A small network was trained on invented records. Each row is its activation on one of them, seen along a few directions.
Each row is followed by the record's values for the fields ZERIR, NES, MEF, NUD, SUT, LEVEM.
Other fields move the rows too, some of them a lot.
Strong random noise was added to every row along 15 fixed directions; ignore it. To show where, here is one row again and again, with new noise each time:
[ 143  390 -175  523  112 -177  240  497  -26  218  162 -272  306   98
   56  545    8  344 -181 -331  326  248 -337  212   72 -534  -44 -407
 -462  459]
[ 111 -159 -135  -63   -2  149  349   62  107   54  106  -45 -109    3
 -136  402 -132   78 -124  -40 -557  312   83  191   39  302   17  161
  121   32]
[-109   95  173  112  -82 -128  150  589   84  589 -177  -40 -648  140
 -156 -115  326   21 -548  109 -453 -113  197  407  261  -84  351  255
  -73   -5]
[-433 -279   13 -391   92  210  161  220   38 -557  -34  -53 -307   53
  399 -110   77   36  -60  228 -123 -213  177  -19  267   32  240  242
  -42 -378]
[ 139 -325  100  -83 -201  -67 -297  -22  121  112  287  380 -261   47
  -46   88  165   61  198 -154  -45   19 -712 -525  208    3 -206 -329
  179  160]
[-386  446 -318  215  410   54  627  158 -104  248 -254  103 -251  158
 -647 -206 -278 -170  223 -102  124 -100  262 -110   21  784  148  350
 -334 -512]
[-101   -2 -316   82  433 -189  252  328   -5   16  -84  -90  461   75
   48 -263  -87  -54  200  480   62   94 -579 -222   53   91  114   22
  182  192]
[ 416  136 -298    1  -78  -59   58 -595 -392  236  177 -134 -101   62
 -574  136  -71  398  130 -268  493   69  -41 -445 -509  -79 -338  215
    2 -246]
[ 237 -201   85 -148  -36 -135  -19  174 -321 -155  283 -188   52   86
  178 -130  203  314 -293  753   56   58 -331 -201  -87 -690  -94   63
  550  110]
[-225 -324   49 -403  -76  -21 -207  180   80 -298   42    4 -255 -247
  485   19  194  172  -54  204 -452  -88 -157  -30  566 -163  178  104
  184  421]
[-332  -36  -24  -25  142 -272  -55  -73  165  120  -16  -32  362   21
  103  212 -227  288  132 -331 -223   44 -340 -163  286    2   34 -171
   43  144]
[ 169  -50 -389 -120   32 -140  557 -278 -101  -42 -207  275 -389 -175
 -442 -277 -541 -241  146  442 -173  341  529   13  208  537  239  262
 -252 -197]
[ 157   23 -128  165  166   27  251    6  119    1   91  -39  367  177
   54  100 -102 -365  206   43   62  160 -213  161 -278   82  109  -76
   60   63]
[ 117  113   14  -99 -185  344 -239  153 -418  369  113 -208 -226  137
 -173 -224   96  -33 -538 -240  111 -181  113  263 -416 -185 -296   -6
 -462  128]
[-519   26  311  158   37 -654   88 -122  355  113 -101  374  135   98
   80   74 -255  -42  339   13 -165  -65 -387 -264  558 -243  389 -294
  279 -119]
[  90  136 -427  280  -83 -439  591   62   88   70 -327  -71 -366 -196
 -121  367 -305  102 -214  179 -211  323  307  392  318 -333  492  134
 -393   65]
[-237 -211 -117  136 -310 -212  -35 -141   49    1  -56   31 -166   76
   16  510 -274   86 -362 -181 -373  -42 -465    7  -97 -621    3 -246
   47 -200]

[ 344  -93 -561  174   49  178 -149 -323  100 -357   90  -43  166   39
  120  345 -248 -122  207 -713  252  199   15    2 -342  410 -263 -348
 -344 -204]
{ZERIR: funi, NES: tuzen, MEF: lagin, NUD: sir, SUT: rez, LEVEM: rutu}
[  16 -112 -670  600   30 -364 -208  212 -109 -396  -45  461 -812   27
 -203  134  -82 -246  -62  393 -117 -183 -606 -359  154  -53  -31 -187
  377 -322]
{ZERIR: pivu, NES: suve, MEF: rubar, NUD: nuken, SUT: bosu, LEVEM: rutu}
[ 278  205   -9  170  125  -86   51  112 -369 -368  253  394 -624  -35
 -274 -381    2   64   46  451  325   48  554 -316  369  440 -186  -19
  121 -245]
{ZERIR: pivu, NES: tuzen, MEF: lizol, NUD: solu, SUT: sumu, LEVEM: danaz}
[-270  228  343  199 -103 -328 -194 -228  354   28  -44  308  114  -25
  160  210 -282 -234  322 -625   22  -58  257  284  412  -91  256 -441
 -415  120]
{ZERIR: pivu, NES: suve, MEF: lizol, NUD: nuken, SUT: poku, LEVEM: rutu}
[  25   -4  374 -279 -400  167  211 -507 -284 -241  185  431 -312 -110
 -376 -207 -391 -196   88  371  187  111  495 -265  -20  -62 -212 -113
 -110 -251]
{ZERIR: pivu, NES: saz, MEF: rovov, NUD: nuken, SUT: tama, LEVEM: rutu}
[ 204  155  148  121  101 -158  677   30   56  117   95  321  175  -41
 -395   51 -211 -108  471  489  266  400  -17  -97  268    8  173   60
   19  122]
{ZERIR: pivu, NES: suve, MEF: rubar, NUD: nuken, SUT: bosu, LEVEM: danaz}
[ -10  186  284  -59 -211  303  126   16   47  218  308 -204   88   24
  -79  599  321  318   -6 -452   59  -45 -267   47 -229 -332 -216   69
   23  241]
{ZERIR: funi, NES: saz, MEF: lizol, NUD: nuken, SUT: nusu, LEVEM: danaz}
[-412  185  292  -64   50 -294  -53 -226  187 -125    7  139  268 -117
  410 -245   50 -340  489   88  264 -211 -230  -98  226 -193  309 -197
  184  188]
{ZERIR: funi, NES: saz, MEF: golam, NUD: solu, SUT: rez, LEVEM: rutu}
[-368 -416 -189 -313 -246 -148  -41 -289 -321   70 -289  -87  -38 -181
 -285   12 -796  453 -777  196 -867  119  178   28  -21 -153 -208   25
   41 -272]
{ZERIR: pivu, NES: saz, MEF: rubar, NUD: solu, SUT: poku, LEVEM: danaz}
[  19  -68 -505  150  402 -325 -235  374  165 -221 -340 -111  376 -277
  552 -249 -124  -92   37  239 -390  179  -12  194  542  328  276 -130
  -32  696]
{ZERIR: pivu, NES: tuzen, MEF: lagin, NUD: sir, SUT: nusu, LEVEM: rutu}
[-261 -191  -61 -239   17   18 -181  -59   30   11  -97  126 -223   49
  -97 -234  172   42  122    6 -119 -354 -292 -307  104  169  -16  257
  169 -226]
{ZERIR: pivu, NES: saz, MEF: lizol, NUD: sir, SUT: nusu, LEVEM: danaz}
[-472  291 -388  399  293   58   40  230 -154   18 -246 -216  199  193
 -234  235  -30   69 -129 -246  119 -380 -627 -251 -419  -70 -128   24
   71 -328]
{ZERIR: funi, NES: suve, MEF: rovov, NUD: solu, SUT: poku, LEVEM: danaz}
[-186  341 -235  358  630 -118  -45  510 -134 -209  -36  -59  299  103
  221 -449  -76 -255    4  357  -41  -72  155  267  253  444  144 -105
  237  129]
{ZERIR: pivu, NES: suve, MEF: rovov, NUD: solu, SUT: rez, LEVEM: danaz}
[-113 -297  -42  -44  -83  262  -59  396  114  106  -30  241 -680  109
 -259   50  197   41 -322  -28 -626 -156   -9  -64  170  482 -100  205
  152 -367]
{ZERIR: pivu, NES: saz, MEF: lagin, NUD: sir, SUT: vem, LEVEM: danaz}
[  58  140  214 -140  197   41 -120 -380  101   -5  -79 -313  720    6
  170  -31  212  -28  373 -147  311 -147  260   36 -307  -23  132  420
  296  139]
{ZERIR: funi, NES: saz, MEF: rovov, NUD: sir, SUT: sumu, LEVEM: danaz}
[-132 -136 -345  -33   69 -249 -296   82  132  267 -577  -90   59 -173
  194 -462   -1 -395 -144  264 -395 -199 -209  273  -36   15  328  185
  -71  267]
{ZERIR: pivu, NES: suve, MEF: lizol, NUD: sir, SUT: poku, LEVEM: rutu}
[ 173  206  368 -140 -203 -177 -446 -216  -40  201   89  246 -206  -70
   61 -530  269  -13  426 -381  800 -210  285 -209  356  -71   36 -262
 -569  225]
{ZERIR: pivu, NES: saz, MEF: lagin, NUD: sir, SUT: rez, LEVEM: rutu}
[ -76  392 -114  274   -5 -195  -41 -279 -153  201  116 -150  275  -22
 -203  324 -132  219  176 -366  275  -59 -388 -191 -189 -219 -174 -208
   70  194]
{ZERIR: funi, NES: saz, MEF: golam, NUD: solu, SUT: rez, LEVEM: rutu}
[-452  219  314  -37   11 -113 -156 -126 -190  450  -54  -62  448  152
 -242 -304 -147   22  -29  -27   13 -308 -400 -181 -191 -315 -156  -38
  216  -30]
{ZERIR: pivu, NES: saz, MEF: lagin, NUD: sir, SUT: rez, LEVEM: rutu}
[-175  267 -325  265    0 -375 -401 -283 -580 -142   25  -92 -108  -25
 -141  -33 -576  360 -526  -40 -194  -20  243  -22  -33 -202 -355 -313
  182 -194]
{ZERIR: funi, NES: tuzen, MEF: lagin, NUD: nuken, SUT: rez, LEVEM: rutu}
[ 161  155   41  -80 -280 -237 -301 -351 -151  588 -273 -255 -513 -131
 -178 -360  210   87 -382 -147 -108 -221  513  255 -226 -146  192  382
    6  -52]
{ZERIR: funi, NES: tuzen, MEF: lagin, NUD: solu, SUT: rez, LEVEM: rutu}
[-287  342  637 -208 -257   67   91   85   95  570  -13  -71  267 -297
   86   18  147    4   48 -143  -93    7    2  253  336 -436  135  -16
 -298  803]
{ZERIR: pivu, NES: tuzen, MEF: lagin, NUD: sir, SUT: rez, LEVEM: rutu}
[-129  178 -119  147  341   96  449  490 -171 -365  209 -111  288  137
   38  156  -41  375  144  236  587  134 -245 -289  181 -178 -154 -112
 -265  -65]
{ZERIR: pivu, NES: suve, MEF: rubar, NUD: nuken, SUT: bosu, LEVEM: rutu}
[-128  510  139  250  291   60 -582  166  128  381  -31 -233   45  159
  187 -128  534 -169   84 -781   90 -489  250  384  -82  397  191  192
   61  256]
{ZERIR: funi, NES: suve, MEF: rovov, NUD: nuken, SUT: rez, LEVEM: danaz}
[ -84  213  242 -293  163   80   90  166 -257  457  -29  -70  235 -296
 -339 -282  291  220  140  493 -248   26 -218 -256  170   95  -86  527
  471  709]
{ZERIR: pivu, NES: suve, MEF: rovov, NUD: nuken, SUT: poku, LEVEM: danaz}
[-226  254   60   74  -49  288   18  303 -255  413 -172   62   29 -169
 -383  -89   24 -234 -191  158 -191 -178 -374   17  -86 -102 -212  187
  -34  570]
{ZERIR: pivu, NES: tuzen, MEF: rovov, NUD: nuken, SUT: sumu, LEVEM: danaz}
[ 394 -363 -260 -153   22 -292  -51 -229   68   50   47  -78  -41   47
    5  -43   26  317   23  110    7  206  -49 -177  -15  -62   48  115
  149 -119]
{ZERIR: funi, NES: tuzen, MEF: rubar, NUD: nuken, SUT: nusu, LEVEM: rutu}
[ 106  138  361 -140 -382  170 -675 -348 -408  -14  301   74 -271 -151
   51  -26   42 -121 -377 -143 -337 -241  503  377  -41 -296 -264  -21
  288  328]
{ZERIR: pivu, NES: suve, MEF: rovov, NUD: sir, SUT: rez, LEVEM: danaz}
[-150  291 -185  372  487  -47  123  384 -277 -427   60  -17  -11  228
   49 -210 -261  124 -166  114  247  -72  663   95  146  458  -29 -145
  -77 -521]
{ZERIR: pivu, NES: saz, MEF: rubar, NUD: solu, SUT: poku, LEVEM: danaz}
[  40  398  -90   81  364 -217  162 -417 -193   25   96  -51  365  -56
 -341   46  -62  174  635   59  359  -22  126 -229  -31  187   33  444
  468   49]
{ZERIR: pivu, NES: suve, MEF: rubar, NUD: nuken, SUT: bosu, LEVEM: danaz}
[ 116 -311 -328 -110  112   18 -124  323  290 -264 -157 -192  -49  -45
  607 -177  175 -137 -109   68 -122   76  168  437  205  167  327    2
 -310  218]
{ZERIR: pivu, NES: saz, MEF: golam, NUD: nuken, SUT: rez, LEVEM: rutu}
[-223    6   25 -237 -192   15   61  145  -22   -7    4    4 -338 -424
   48   49  348  349  159  165  116 -131 -543 -480  395 -392   11  137
  -20  425]
{ZERIR: pivu, NES: saz, MEF: lagin, NUD: solu, SUT: rez, LEVEM: rutu}
[-417  363  -15   -1  -38  288  182 -159 -393 -420   68  -62  122  -26
 -100  164 -311  106   15 -303  485 -219  288  -80 -167 -170 -290  -64
 -522 -296]
{ZERIR: pivu, NES: saz, MEF: lizol, NUD: nuken, SUT: nusu, LEVEM: danaz}
[ 258  134 -404  159  153  398  113  252 -208 -263    5 -352  245   62
  192  -81  322 -552   74  396  433 -189 -422  350 -677 -409   97  254
  -12  303]
{ZERIR: pivu, NES: suve, MEF: rovov, NUD: nuken, SUT: rez, LEVEM: danaz}
[ 176  -39  217  128  -27  165 -131  -56  -21  -30  369   85  135  299
   25   95  125 -580   43  274 -147 -113 -343  203 -529 -116  -79  -22
  707  -34]
{ZERIR: funi, NES: suve, MEF: rubar, NUD: nuken, SUT: bosu, LEVEM: rutu}
[ 243  204 -468  120  251   25  121 -273  -60  195 -190 -324  277   -9
 -126 -177 -236 -207   51 -172  -15  166  340  301 -454  514   64  223
 -102   26]
{ZERIR: funi, NES: tuzen, MEF: lagin, NUD: nuken, SUT: rez, LEVEM: rutu}
[ -22  314 -262  355   -9 -139  158  121 -201  -52   59  130 -102 -175
 -182  286 -258    7   10 -108   34  110 -111    5  277  -97  -69 -240
 -294  362]
{ZERIR: pivu, NES: tuzen, MEF: rubar, NUD: solu, SUT: nusu, LEVEM: rutu}
[-157 -104   23 -149 -405  188 -234 -100 -354 -241   72  195 -589  -17
 -151 -118   54 -165 -211  160   94 -359 -164 -193 -187 -396 -227    3
   27 -217]
{ZERIR: pivu, NES: saz, MEF: golam, NUD: nuken, SUT: rez, LEVEM: rutu}
[ 137 -369 -387  -73  -96   59 -212 -232  151  266 -122    4 -251   67
 -188 -121   -7  -30 -130 -312 -190  -34 -432 -274 -393  376 -160  -23
    7 -383]
{ZERIR: funi, NES: saz, MEF: lagin, NUD: solu, SUT: rez, LEVEM: rutu}
[ 215  156  116  435 -222 -173  466  228  555  250 -215  265 -604    7
  -68  226  324 -387  275 -115  203  142  108  188  199    8  586   -5
 -338  -92]
{ZERIR: pivu, NES: tuzen, MEF: lagin, NUD: nuken, SUT: rez, LEVEM: rutu}

Which values does each new row have?
[ -72 -185 -506 -295  -22  200 -457 -107 -258 -323  -84 -185 -224 -236
  212 -161   15  161 -176 -141   46 -207 -140  -98  -61  -38 -165   87
 -262  137]
{ZERIR: funi, NES: suve, MEF: rovov, NUD: nuken, SUT: rez, LEVEM: danaz}
[-117  266  -25 -235  131  275   88  359 -363 -522  170 -168 -148 -211
  347 -334  345   10  152  470  616 -202  -43 -144  121 -336  -18  121
 -114  340]
{ZERIR: funi, NES: tuzen, MEF: lagin, NUD: nuken, SUT: rez, LEVEM: rutu}
[-113   81  275   40 -194  523  -97  132 -117  -85  298 -186  310  104
  181  314  127 -426 -281  -63 -263 -181 -289  374 -617 -387 -257  -49
  355  237]
{ZERIR: pivu, NES: saz, MEF: lagin, NUD: nuken, SUT: rez, LEVEM: rutu}
[ -51  167  133  -79  142   73 -219 -169  -15 -328  236 -101  312  -93
  381   52  -93   76  174 -274   44   38  392   91  211  201  -73 -176
   39  172]
{ZERIR: funi, NES: tuzen, MEF: lagin, NUD: sir, SUT: rez, LEVEM: rutu}
[-547   -9 -224  177  124 -339 -486  196   97 -125 -204  220 -109   24
  183 -176  -90  240   64 -422  254 -345 -591 -636  459    1  -92 -497
 -291 -218]
{ZERIR: funi, NES: tuzen, MEF: lagin, NUD: sir, SUT: rez, LEVEM: rutu}
[ 123  210  484 -251 -203   56  105 -525  273  399  -17  -91   93  -70
  -27    4  650 -286  671 -132  463 -286  -88   63 -330 -434  446  616
  257  231]
{ZERIR: pivu, NES: suve, MEF: rovov, NUD: nuken, SUT: rez, LEVEM: danaz}
[ 197 -479  171 -172 -268 -505  -99  -48  137  239   -9   13 -180   72
   24   40   23  500 -399  220 -244  188  -63   30  257 -590  168  -20
  170 -177]
{ZERIR: pivu, NES: suve, MEF: rubar, NUD: solu, SUT: bosu, LEVEM: danaz}
[ 445 -226 -101 -301   22  235  -14 -133 -140 -133  151 -365  160  -18
   79  216  279  279  -22  112    4  130  213  156 -280  -75  -79  499
  299  103]
{ZERIR: pivu, NES: suve, MEF: rubar, NUD: sir, SUT: bosu, LEVEM: danaz}
[ -15 -265  -98  127 -168   69  -31 -115  -70 -488  110  344 -395  332
 -121   15 -161 -292  -20  163  308 -225 -335 -388 -430 -214 -184 -272
  113 -925]
{ZERIR: funi, NES: suve, MEF: lizol, NUD: nuken, SUT: poku, LEVEM: rutu}
[ 220  -80  -50   54  192   57  334  391  225 -162  121  167 -295  -68
   -9   76  375   56  282  429 -178  228  -69 -131  419  422  227  290
  436  106]
{ZERIR: pivu, NES: suve, MEF: rovov, NUD: nuken, SUT: rez, LEVEM: danaz}
[ 101  166 -274   81  -26 -149 -473 -145  -10  -35  -86   64 -507 -187
   69  -24  246  -83  260 -485  264 -265  305  132  304  147  173  122
 -413  217]
{ZERIR: pivu, NES: suve, MEF: rubar, NUD: sir, SUT: bosu, LEVEM: rutu}
[  53   53  -23  411   92  -43 -193   42  285  257   71  206  271  143
  -21  130  -79 -393  192 -300 -330  105 -467    5 -132  458 -106 -394
  379  182]
{ZERIR: pivu, NES: tuzen, MEF: lagin, NUD: nuken, SUT: rez, LEVEM: rutu}
[-103  109 -522  -44  -25 -311  -72 -472 -234   99 -477 -320  125 -354
 -101 -203   43  175  228  311  356 -247 -556 -514 -350 -550   95  459
  191  116]
{ZERIR: pivu, NES: tuzen, MEF: lagin, NUD: sir, SUT: rez, LEVEM: rutu}
[-383  442 -141  290  174 -113 -186   71 -431 -298   30  191   89 -212
  -11 -119 -433 -328   96   32  110 -177   77  154  313   13  -85 -316
 -206  367]
{ZERIR: pivu, NES: suve, MEF: rubar, NUD: solu, SUT: bosu, LEVEM: danaz}
[ 465 -172 -563   42   -9  -38  152 -457   53 -159  -58  147   22  -67
 -260  171 -516 -131  296 -203  102  385   55  -42 -178  413  -97 -178
 -425 -123]
{ZERIR: funi, NES: suve, MEF: lizol, NUD: nuken, SUT: poku, LEVEM: rutu}
[-380  271   73   32   77 -347  394   87   17   24 -296 -261  263 -227
  176  126 -214  -53 -200  489 -566   34  394  608  306 -477  560  438
  242  401]
{ZERIR: pivu, NES: tuzen, MEF: rubar, NUD: nuken, SUT: nusu, LEVEM: rutu}
[  98  -20   76 -336 -370  -12  606 -361  215  143 -205    4 -395 -295
 -205  231 -183  210   75 -168    7  311  627  152  240 -127  323  306
 -588 -105]
{ZERIR: funi, NES: tuzen, MEF: lagin, NUD: nuken, SUT: rez, LEVEM: rutu}
[  54   51  -47 -228  -88  224 -342 -200 -587  -13  147  163 -212 -165
 -298 -560 -286 -318 -286  508 -323  -92  173   43 -179  190 -333   80
  319  216]
{ZERIR: funi, NES: suve, MEF: rovov, NUD: nuken, SUT: rez, LEVEM: danaz}
[-402  380   82  487   85 -805    8  190   41  417 -376    4 -294  301
 -140 -301  113  102 -298  238  137 -448  -48   63   95 -597  468   69
  222 -546]
{ZERIR: funi, NES: saz, MEF: lizol, NUD: nuken, SUT: nusu, LEVEM: danaz}
[-211  -30  393 -400 -236  -88  117 -223   77  429 -252   72 -406 -174
 -123 -308  215   62   -4   -6  -68 -162  314  -60  159   -4  311  363
  -96 -101]
{ZERIR: funi, NES: tuzen, MEF: rubar, NUD: solu, SUT: poku, LEVEM: danaz}
